A small network was shown many inputs. Here are its activations along a few directions, one row for each input.
Each table varies a few parts of the input and shows all the possible inputs, shuffled.
A made-up example of a description, with smaller parts first: values(3) and (point or line(11) or (line(6) and ring(8))).
Shared parts are said once, and a part with two or three values counts as separate values.

Other details of the inputs shift rows strongly along two fixed directions, in all tables alike. That doesn't count.

Rows:
R1: [-27   8   2 -79  17  51  35   7  52 -32  56 -91]
R2: [ 53   9 -15  89 -87 -36  -5 -40  31 -21 -51 -40]
R3: [-46  12   0 -80  23  52  41   9  43 -14  37 -92]
R4: [  48  -17    4   15  -38  -19   72  -90  -51   15    3 -103]
R5: [-25 -14   8 -99  52  29  13  38   0 -31  53 -13]
R6: [-39 -12  13 -83  61  26  17  27   9 -18  66 -13]
R7: [-33  -3   9 -91  50  42  24  22  11 -12  55 -18]
R8: [ 14  22 -13  72 -41 -10 -29 -12   6  23 -55  38]
R9: [  47  -40   20   -8    9  -33   47  -64 -105   24   24  -21]
R10: [ 11  24 -12  89 -36 -16 -49  -8  -8  28 -61  54]
R11: [  9  17 -10  91 -37 -25 -45  -2 -14  33 -73  58]
R12: [ 12  22 -15  87 -43 -20 -40  -2 -13  27 -76  54]
R13: [-58  55 -20  -5  13  55 -82  88  96 -24 -16  63]
R14: [-53  -1   7 -90  55  45  30  24   2   8  37 -20]
R15: [-18  -6   2 -87  14  34  35  20  56 -52  52 -92]
R16: [  26  -38   18    6   11  -37   57  -62 -101   44   11  -20]
R17: [-34  -6   7 -93  54  36  15  28  -1 -25  53 -16]
R18: [-59  46 -16   4  16  45 -73  88 120 -22  -6  59]
R19: [ 29 -43  17  -2  11 -37  68 -64 -90  40  11 -31]
R20: [ 11  18 -12  88 -35 -19 -32  -9  16  24 -50  43]
R21: [-43  32 -16   7   4  23 -76  97 122 -39 -16  63]
R22: [ 31 -32  16   8  10 -30  54 -71 -98  41  22 -24]
R23: [ 28   6  -6  70 -35 -33 -43  -2  -5   0 -45  48]
R24: [ 32  -1  -6  74 -37 -40 -25  -7  15  -2 -38  38]
R25: [ 35   4  -8  63 -45 -32 -23  -9   6  -4 -45  35]
R26: [ 36  -7  -2  68 -35 -46 -34   3   1  -4 -33  48]
R27: [-38  34 -16  -8  -2  30 -69  90 107 -39 -20  56]
R28: [ 46 -42  21  -2  10 -39  55 -67 -96  25  35 -23]
R29: [ 56 -54  21 -18   5 -49  45 -50 -99   5  22 -21]
R30: [-51   8   3 -86  59  55  17  19 -11   3  46 -18]
Description of these inputs: line(5) and (point or ring(5)).
Q: The inputs of R15 and R3 match in every part but the line(5) part. If R29 is changed in the same way as R15 into R3, which row does it become?
A: R11
Q: Change only the ring(5) part in R12. List by row number the other rows that result.
A: R11, R14, R16, R19
Q: Which other rows agree with R22 in the line(5) part? List them by row number.
A: R4, R8, R10, R20, R30

Rows:
R31: [ 60  18  -8  90 -65 -19  -4 -68  15 -11  -5 -46]
R32: [-39  37 -14  -5 -14  40 -18  34  52   0 -34 -10]
R33: [  5 -39  12 -44  18 -23  43   1  -8 -11  28 -32]
R34: [ 44   1  -1  18 -21 -16 -27 -16 -49 -14  -9  34]
R35: [-12 -34  17 -82  53   3  27  27   4 -26  60  -9]
R36: [ 11 -37  18 -54  41 -14  23   6 -29 -14  56   6]
R37: [ 23 -12  -1  75 -39 -44  19 -31 -14  38 -47   7]
R38: [ 34 -32   7  25 -19 -50   6  -4  -7 -12 -12  13]
R39: [-41  37  -9  10  22  23 -96  93  95 -33  -1 104]
R40: [  8 -16  14 -11  18   0  45 -42  23  -8  86 -65]
R41: [-32   9  -6   4   4   5 -18  47  69  -4 -14  17]
R42: [-40  42 -18   5  -5  43 -31  26  40   7 -33   8]
R43: [ 16 -14   5 -62  19  12  10   2 -38 -28  36 -12]
R44: [ 17 -19   6 -61  12   7  21  -1 -28 -31  26 -28]
R45: [-37  44 -23  -3 -21  36 -80  90 107 -54 -38  38]
R46: [-26 -19  10 -32  32   1  52 -17 -19  27  24 -27]
R47: [ 54  -7 -10  50 -64 -40  -1 -26 -20 -11 -57 -15]
R48: [ 25  20  -5  70 -27  -9 -22 -44 -70  40 -40  30]
R49: [-49  29  -4  23  34  24 -45  36  23  26   1  64]
R50: [-50 -10  13 -64  70  33  26   6 -17  29  53  -6]
R51: [ 26  13 -10  64 -52 -18   6 -43 -32  26 -63 -10]
R52: [-18   6   5 -40  26  33  19 -24 -50  26  16 -24]
R53: [  0  -9   3 -54   4  14  39 -12 -20  -6  10 -58]
R54: [ 20  -7  -3  78 -25 -38   9 -38 -27  44 -43  22]
Q: The inputs of R51 and R46 match in every part but one. If R42 is changed in the same way as R51 into R46, which row does it become?
A: R54
Q: What do these inputs look like to the network?
A: values(2) and (point or line(11))
Q: Change only the values(2) part in R34. List by row number the other rows that result.
A: R39

Rows:
R55: [ 27   1   0  29 -27 -10  15 -38 -40  18 -12 -27]
R56: [-21 -21  20 -91  55  30  68 -23 -33   9  81 -78]
R57: [-20  27 -11  26  -8  10 -33  29  63 -11 -16  19]
R58: [ 28 -13  -1  14 -25 -27  20 -33 -35   1 -17 -24]
R59: [-43  27  -7 -44  23  50 -22  36  48 -20  16  -4]
R60: [-41  15  -4 -53  22  37 -20  54  54 -33  15  -8]
R61: [ 32   1  -4  49 -20 -22 -15 -22 -40  19 -36  33]
R62: [ 22  -5   0  46 -21 -30 -14  -8 -36  13 -39  32]
R63: [ 26 -28  10  24  -2 -38  16 -33 -53  27   0   8]
R64: [  0  -2   0  11  -7 -11   3  -1  18  -4  -4  -9]
R65: [-30  20 -11  21 -11  12 -20  35  62   9 -33  26]
R66: [ 31 -18   2  16 -27 -24  38 -40 -51  27 -34 -16]
R67: [   5  -34   19 -117   48   18   57   -8  -43  -23   79  -53]
R68: [-10  20 -14  12 -17  13 -46  44  55 -28 -24  26]
R69: [-26   7   1 -52  29  29 -15  50  59 -32  40   9]
R70: [ 28   6  -2  51 -28 -21 -14 -27 -41  14 -32  35]
R71: [-17  33 -16  20 -17  18 -40  32  51 -17 -30  19]
R72: [ -9  14  -8  21 -11   4 -38  39  64 -22 -12  27]
R73: [ 30 -20  10  15  -6 -29   9 -31 -66  23 -14   6]
R74: [-22  34 -18  28 -20  26 -43  26  50  -8 -29  15]
R75: [ 26  -9   2  44 -28 -32  -3 -11   3  -5 -20   2]
R76: [ 29 -17   9  28  -6 -30  22 -46 -57  22   6  11]
R77: [-51  21  -5 -36  30  45 -12  35  62 -10  29 -12]
R78: [ -26  -42   21 -100   73    9   65   -5  -51    6   77  -39]
R79: [ 31 -22   6  27   1 -31  22 -40 -55  25   2  10]
R80: [  0   4   1  12  -1   3  -1 -11  13   1   5  -5]
Q: What do these inputs look like to the network?
A: values(2) and (point or line(4) or line(8))
Q: The inputs of R64 and R58 match in every part but the values(2) part. If R75 is changed in the same way as R64 into R58, which row does it become?
A: R60
Q: Change only the line(4) part in R70. List by row number the other rows that result.
A: R61, R62, R73

Rows:
R81: [ 62  -4  -7 114 -76 -58  11 -67 -18  21 -52 -17]
R82: [-20  19  -8 -49   6  33 -32  51  35 -43  -1  17]
R83: [-29  27 -10   2  -5  29  -9  14  54  -7  -5 -26]
R84: [-10 -14   8  -2  28 -16 -11  11 -40  16   0  38]
R85: [ -2   1   3  -2  20   7   3  -8 -25  24  11  31]
R86: [ 64 -12  -2  92 -61 -55  -5 -46 -13   1 -34   2]
R87: [ 20 -22  10 -28   9  -8  28 -18 -15 -17  39 -36]
R88: [-56  28  -8   7  31  24 -63  68  56   3  -5  66]
R89: [-30  19  -5 -25   5  34   2  12  39  -6   4 -36]
R90: [-58  26   0 -15  44  37 -41  56  52   4  22  52]
R91: [-52  23  -9 -15  31  30 -51  68  36   0 -16  71]
R92: [   3  -47   26  -93   63    4   80  -47 -106   29   66  -32]
R93: [ 26 -32  12 -21   3 -19  65 -54 -39   4  40 -64]
R94: [ 32  37 -24 119 -88 -23 -48 -14  20  14 -99  25]
R95: [ 28 -21   1  48 -31 -46  15 -11  18   6 -27   5]
R96: [ -8  -2   2 -45  19  16  -3  22  28 -31  34 -19]
R97: [-16   8  -3 -52   8  34  18   2 -19  -4   3 -41]
R98: [ 46 -35  14 -35  -4 -23  41 -39 -64 -15  21 -37]
Q: What do these inputs look like to the network?
A: point or ring(6) or line(11)
Q: A walk changes only the ring(6) part. It starts at R88 and steps to R90. List the rest of the walk in order.
A: R85, R92, R91, R84
